These are the activations of a small neural network, seen along a few directions. Each row is one input.
In each table, some parts of the input vary, and every possible input appears once, in random order.
Descriptions start from the smaller parts, as in this example, which fits no table here: one of 4 places along a line, together with either a single point or (one of 2 separate values, together with one of 5 places around a ring) or one of 11 places around a ring.
Shared parts are said once, and a part with two or three values counts as separate values.
In the rows, 128 means zero.

Other details of the inputs vary at random and push rows far along three fixed directions, the same in every table; ignore that.

A family of inputs:
R1: [ 78 121 108 162 111  80 157 134 141 170 145 134 109 128]
R2: [131 192 168 135  42 149  66 129  74  94  94 204 168 138]
R3: [ 67 131 180 220 142 113 108 121 103 117 139 127 173  38]
R4: [204 143 145  87 157 176  93 131 115  93  98  81 117 151]
R5: [143 145  96  48 109 149 114 131 121 136 119 163  93 184]
R6: [113 168  87 103  37 138 149 107 103 121 120 225 122 208]
R7: [150 161  90 115  58  98 160 131 139 143 110 189 110 182]
R8: [109 145 150 103  83 139  97 108  75  95 107 128 128 141]
R9: [ 68 140 143 173  74  99 122 111  90 140 121 200 154  98]
R10: [ 86 103  51 177  91  59 234 117 168 200 152 169  78 181]
R11: [180  82 127  43 135 179 107 121 118 101 133  73  95 141]
R12: [163 117  68 141 153  94 199 158 203 208 147 114  80 171]
R13: [162 124 175 199 240 131 106 148 156 132 139  50 175  42]
R14: [155 145 166 159 183 136 100 153 144 117 129  74 148  70]
R15: [197 140 145  61 166 149  91 156 128 128 100  84 117 129]
R16: [ 66 127 122 217  93  82 165 120 153 125 144 167 156  95]
R17: [219 131 130  54  98 184 103 125 107 103 123 107  98 165]
R18: [158 127 116 152 167  87 156 152 170 145 137  86 139 118]
R19: [120  97  78 133 119 105 176 129 165 146 130 136  93 170]
R20: [ 93 150 169 202 154  95 124 111 125 101 145 155 214  51]
R21: [ 92 126  77 188 118  82 190 141 177 173 160 191 109 154]
R22: [ 99 132 136 180 161 114 134 136 150 129 156 139 139  98]
R23: [ 71 113 109 215 121  70 176 108 165 156 147 160 178  86]
R24: [109 145 162 111  83 150  84 112  94  77 102 139 155 130]
R25: [118  89  86 143 150  96 182 137 182 145 141 100  92 144]
R26: [ 94 169 110 109  35 119 116 133 101 118 120 236 122 188]
R27: [147 117  82 104  82 130 165 119 141 130 167 166  93 176]
R28: [114 155 131 144  93 138 137 105 117 111 129 182 148 154]
R29: [ 84 125 142 199 112 107 138 103 104 114 133 144 144 101]
R30: [117 139 167 122 113 167  94  93  55  93 105 130 166 112]
R31: [116  77  78 117 178  70 177 160 170 192 149  79  73 139]
R32: [110  96 112 118 159 104 146 151 175 161 139  84 105 124]
R33: [134 119 122 104 192 109 135 152 160 149 142 103 125 108]
R34: [155  90  83  33 127 156 151 144 153 164 111 111  46 210]
R35: [112  93 174 170 228 126 108 148 158 119 141  40 162  28]
R36: [183  79 108  38 133 164 126 120 101 121 138  67  64 162]
R37: [142  96 115  76 155 145 120 140 116 137 119  80  61 153]
R38: [162 108 130  29 147 147 105 122  90 110  98  78  93 153]
R39: [144 181 151 110  67 149  84 137 104 110 104 159 133 151]
R40: [174 159 166 102 122 179  68 134  98  89 101 122 122 136]
R41: [119  97 145 135 178 138 111 138 143 121 128  86 123  96]
R42: [151 181 180 133 108 165  63 118  88 103 101 158 182  96]
R43: [106 137 176 130 107 145  77 114  87  72 102 136 180 100]
R44: [128 166 160 211 121 125 129 109 118 118 128 152 209  78]
R45: [153 104  97  53 132 154 142 124 134 133 109 100  97 176]
R46: [144 171  88 133  25 125 166 116 129 142 110 217 104 213]
R47: [139 109  54 111 178  80 200 143 195 176 161 105  96 161]
R48: [ 95 148  95  97  28 129 123 106  82 150 106 219  98 186]
R49: [154 146 174  68 170 166  74 129 107  70 120  66 146 120]
R50: [ 85 119 155 198  74 133 120  99  85 133 155 182 158  76]
R51: [147 124 139  46 109 153  86 123  66  93  91 104 104 169]
R52: [125 121 163 152 230 141 117 135 142 130 154  76 181  54]
R53: [ 86 114 144 166 135 100 129 129 141 144 127 151 165  75]
R54: [124 113 113 147 194  83 161 148 173 139 157  89 142 112]
R55: [ 99 110  96 134 121 104 152 130 159 170 131 150 126 125]
R56: [119 128 147 104 107 161 104 110  79 129 107 142 113 147]
R57: [162 132 118  71 149 160 120 129 126 100 121 112  98 176]
R58: [122 161 120 186  88  86 154 131 153 137 134 151 151 129]
R59: [153 120 157  68 164 164  78 107  73  97 102  72 135 115]
R60: [143 167 127 157  70 130 126 120 120 103 112 172 131 154]
R61: [115  88 119 150 183  81 163 132 174 146 140  87 146  87]
R62: [170 136 145 153 201 118 124 129 150 131 132  64 173  74]
R63: [170 118 180  88 179 195  66 127 101  89 150  82 146  77]
R64: [ 74 140 152 207  73 124 136  92 115 113 122 195 186 106]
R65: [ 88 116 172 185 163 139 111 117 123 127 132 123 200  49]
R66: [164  99 106  31 147 168 110 137 106 136 105  84  44 191]
R67: [108 118  84 105  59 132 146 129 136 145 113 198  77 200]
R68: [132 104  52 112 165  77 214 162 209 165 166  95  59 171]
R69: [139  63  80 116 144 113 176 146 185 180 170 102  79 131]
R70: [122 170 130 182  80 125 136 124 124 151 124 197 169 123]
R71: [135 118 157 134 213 144 122 136 146 133 146  82 147  91]
R72: [102 166 140 126  82 144 105 134 110 103 124 185 128 141]
R73: [ 71 107  83 193 120  75 192 123 147 201 156 162 123 122]
R74: [162 111 152  69 161 176  88 115  75  90  99  69 102 144]
R75: [ 92 152 172 116  51 157  61 117  71  83  91 198 166 129]
R76: [117 106 165 163 202 121 118 126 118 108 137  42 147  56]
R77: [141 137 128  63 160 142 107 154 139 125 131  89  99 150]
R78: [130 163 168 118 109 172  81 108  86  57 117 150 150 133]
R79: [172 130 100 127 156 107 163 155 178 140 133  74  96 142]
R80: [142 135 152 209 117 127 123 128 137 140 162 148 171  62]
Each input here is: one of 2 separate values, together with one of 4 places along a line, together with either a single point or one of 9 places around a ring.
Question: The inputs of R28 and R46 match in every part but the place on the line of 4. If R68 is changed in the same way as R28 into R46, which row does it become?
Answer: R79
Question: The inputs of R73 and R52 match in every part but the place on the line of 4. If R1 is changed in the same way as R73 into R52, which row does it become?
Answer: R77
Question: Start at R13 and move only the place on the line of 4, one step at a time. The first step leads to R21. Which rows follow, in order?
Answer: R67, R66
Question: Start at R23 and move only the place on the ring of 9, one step at a time. The first step leads to R45. Which rows follow, in order?
Answer: R64, R19, R25, R16, R24, R43, R61
Question: List by row number the other rows that have the place on the line of 4 and the choice among 2 separate values in common with R80.
Answer: R2, R12, R13, R14, R15, R39, R40, R42, R70
Question: Change only the choice among 2 separate values in R31. List by row number the other rows that result.
Answer: R51
